gof: [2.200, -1.335, 0.612, 1.159, -1.621, 0.982]
bomu: [1.072, 3.515, 6.423, 0.185, 0.912, 1.909]
tisen: [0.949, -0.232, 0.294, 0.403, -0.652, 0.356]
Miva: [0.404, 1.298, 2.148, 0.129, 0.069, -1.116]
bobab: [-0.474, -5.763, -8.855, 0.400, -1.090, 1.170]
valab: [-0.474, -5.763, -8.855, 0.400, -1.090, -2.892]
gid: [0.404, 1.298, 2.148, 0.129, 0.069, 0.663]
chg Miva: [0.404, 1.298, 2.148, 0.129, 0.069, -1.117] -> 5, [-1.116]
key -> tag
[6.424] -> q709
[-8.856] -> q474
[6.422] -> q84
[-8.855] -> q996
[0.612] -> q843
[1.909] -> q577
[2.148] -> q416
[1.910] -> q435
[6.423] -> q358
key bomu 2:  -> q358
q: [0.949, -0.232, 0.294, 0.403, -0.652, 0.356] -> tisen
q: [2.200, -1.335, 0.612, 1.159, -1.621, 0.982] -> gof
q: [-0.474, -5.763, -8.855, 0.400, -1.090, 1.170] -> bobab
q: [2.200, -1.335, 0.613, 1.160, -1.622, 0.982] -> gof
q: [0.404, 1.298, 2.148, 0.129, 0.069, 0.663] -> gid

pofig: [-1.489, 1.906, -2.237, -7.541, -0.687, 0.620, -2.744, -2.491, -3.373, 1.995, 0.811, -2.404, -1.798, -0.475, -2.987, -2.972, 0.922, -0.934, -1.178, -2.821, -2.936, 2.816, -2.775, -0.538, -0.161, 5.436, -1.197, 1.706, 4.402, -3.555, 4.208]
miz: [3.603, 2.664, -3.472, -0.482, -1.065, -0.645, -0.816, 6.206, 5.997, 1.612, 0.368, -4.946, -0.175, 1.737, -2.273, -4.465, -5.243, 0.148, -1.454, -1.401, -2.794, -1.094, -1.713, 1.282, 0.780, -5.511, 1.336, 3.361, -1.539, -5.384, -6.583]
zef: [0.202, 4.411, -0.671, -1.299, -0.202, 3.639, 2.729, -5.577, -0.113, -1.211, -0.619, 2.253, -4.039, -0.092, -3.483, -1.296, -4.141, 2.972, -5.673, 2.474, -1.386, 3.830, -0.505, 6.060, 4.322, 1.123, 0.808, -0.557, -0.719, -3.962, -1.262]
tanan: [-0.264, -0.487, -0.415, -6.731, -2.977, -4.064, 1.913, -0.939, 2.642, -3.343, -2.091, 6.637, -4.018, -2.009, -2.822, -1.715, 2.713, 2.076, -1.443, 5.795, 2.843, 0.278, -2.415, 5.811, -1.812, -1.034, 0.449, -0.902, -0.345, 1.390, 7.553]
Pobaf: [0.209, 1.677, -0.054, -2.237, -2.350, -1.260, 2.700, -3.124, -2.374, -2.216, -1.310, 3.236, 0.771, 1.670, -1.881, 0.772, 2.221, 1.562, -2.365, 0.768, -2.623, -1.813, -1.664, 1.737, 0.117, -1.070, -1.535, -1.780, 0.596, -0.064, 0.050]
tags:
[-1.813] -> q22
[-0.487] -> q45
[-2.216] -> q784
[1.677] -> q357
[1.676] -> q352
[-2.215] -> q126
[-0.488] -> q628
key Pobaf 1:  -> q357
q: [-0.264, -0.487, -0.415, -6.731, -2.976, -4.064, 1.913, -0.939, 2.642, -3.344, -2.091, 6.636, -4.017, -2.010, -2.822, -1.714, 2.713, 2.076, -1.443, 5.795, 2.842, 0.278, -2.415, 5.811, -1.812, -1.034, 0.450, -0.902, -0.344, 1.389, 7.553] -> tanan
chg Pobaf: [0.209, 1.677, -0.054, -2.237, -2.350, -1.260, 2.700, -3.124, -2.374, -2.216, -1.310, 3.236, 0.771, 1.670, -1.881, 0.772, 2.221, 1.562, -2.365, 0.767, -2.623, -1.813, -1.664, 1.737, 0.117, -1.070, -1.535, -1.780, 0.596, -0.064, 0.050] -> 19, [0.768]
q: [0.202, 4.411, -0.671, -1.299, -0.202, 3.639, 2.729, -5.577, -0.113, -1.211, -0.619, 2.253, -4.039, -0.092, -3.483, -1.296, -4.141, 2.972, -5.673, 2.474, -1.386, 3.830, -0.505, 6.060, 4.322, 1.123, 0.808, -0.557, -0.719, -3.962, -1.262] -> zef

dul: [-5.187, 1.024, -5.129, 2.349, 3.736, 1.892, 1.697, -2.862, 4.308, -5.205, 2.095, 4.287, 4.492, 0.191, 2.339, -0.281, -1.222, -3.655, 4.691, 3.022, -5.239]
Zag: [0.165, 1.782, 2.223, -0.261, -2.798, -0.357, -1.549, -2.993, 0.477, -4.951, 0.730, 0.118, -0.298, 3.238, 4.886, -3.588, 0.237, -1.588, 5.112, -4.210, 0.784]
fogu: [-3.876, 2.829, -1.489, 1.544, -0.257, 1.076, -0.433, -5.648, 3.917, -9.712, 2.472, 3.493, 3.180, 3.834, 7.392, -4.303, -0.688, -4.670, 9.492, -2.424, -3.212]
chg Zag: [0.165, 1.782, 2.223, -0.261, -2.798, -0.357, -1.549, -2.993, 0.477, -4.951, 0.730, 0.118, -0.298, 3.238, 4.886, -3.588, 0.237, -1.588, 5.111, -4.210, 0.784] -> 18, [5.112]
key -> tag
[5.111] -> q440
[4.691] -> q913
[4.692] -> q908
[9.492] -> q508
[5.112] -> q834
[-2.798] -> q314
key Zag 18:  -> q834
q: [-3.876, 2.829, -1.489, 1.544, -0.258, 1.075, -0.433, -5.648, 3.917, -9.712, 2.472, 3.493, 3.180, 3.835, 7.393, -4.303, -0.688, -4.670, 9.492, -2.424, -3.212] -> fogu

